Each row below is a small network's average activation on inputs in which a field has the value named, seen along a few directions.
Related values have similar rows: they may be neighbours, one step apart, or belong to one group.
In the rows, zero is written as 128.

Other fields vary at random and push rows far along two fixed directions, the same in every table; ignore that.
These rows show it; all are for the same value of a field, averaged over different records:
[117 129 138 140  73 133 129 114 183 167 172]
[122 124 182 173  94 111 162 137 148 134 151]
[120 141 150 165 141 114 158 153  95  96 114]
[114 159  87 127 148 137 121 137 105 111 117]
[111 155  77 122 146 144 119 136 109 119 121]
[119 132 145 151  98 127 141 129 152 141 149]
[118 126 153 152  88 123 144 127 165 150 160]
[121 130 153 157 102 121 148 136 140 132 144]

S, 15 values:
s10: [141  99 108 105 106 129 102  94 159 150 150]
s12: [116 127  99  70 134 130  92 103 129 148 116]
s15: [158 155 112 122 138 138 114 131 140 139 126]
s1: [141 130 151 160 170 109 173 150  60  49  97]
s9: [149  77 216 135  86  85 152 122 169 162 136]
s4: [116 140 124 139  94 135 129 121 158 148 153]
s3: [131  88 178 147 141  89 153 135 105  86 129]
s5: [149 116 145 140 107 132 139 100 161 150 167]
s8: [164 115 133 145 161 126 152 135  90 108 112]
s7: [132 160  95 136 182 131 134 156  74  95  93]
s2: [137 136 102 102 189 139 113 163  96 107  70]
s6: [ 92 154  69  84 175 170  83 135  88 110  88]
s13: [ 95 137  35  26 112 173  54  82 154 176 145]
s14: [154 100 102 101 111 132  89  85 160 161 140]
s11: [127 115 188 145 147 116 143 165 105 104  95]
A value of S combines one of 3 hidden first parts with one of 5 second parts; all combinations occur once.
Q: s3 and s4 share the first part; s3 and s10 share the second. Which value has the first part of s10 and the second part of s4?
A: s7
Q: s8 and s2 share the first part; s8 and s5 share the second. Which value has the first part of s5 and the second part of s2?
A: s11

V, 15 values:
v13: [ 88 181  38  98 176 165  89 154 101 120  86]
v12: [181  84 165 125 129 105 123 114 151 137 127]
v3: [141 158  96 148 178 112 153 155  60  77 105]
v9: [140 167  60 121 154 141 122 126 106 130 128]
v7: [144 126 181 199 155  78 196 159  62  56 107]
v14: [119 149 109 158 169 136 163 155  75  64 117]
v2: [101 123  85  39  87 161  52  74 211 205 151]
v5: [105 121 129  87 167 117 103 148  73  87  88]
v6: [109 109 144  69  83 145  99 102 194 196 149]
v15: [128 162 107 159 160 142 140 141 100  97 126]
v1: [172  66 157 105  59 120 113  71 216 188 172]
v4: [174  43 248 178 113  66 176 122 115 114 132]
v11: [151 107 243 219  54 112 194 140 189 157 182]
v8: [ 88 160  94 118 118 158 108 129 128 151 116]
v10: [ 80 161  64  97 118 161  88 129 139 142 134]
A value of V combines one of 3 hidden first parts with one of 5 second parts; all combinations occur once.
Q: v10 and v4 share the first part; v10 and v13 share the second. Which value has the first part of v13 and the second part of v4?
A: v12
Q: v7 and v14 share the first part; v7 and v3 share the second. Which value has the first part of v3 and the second part of v14?
A: v15
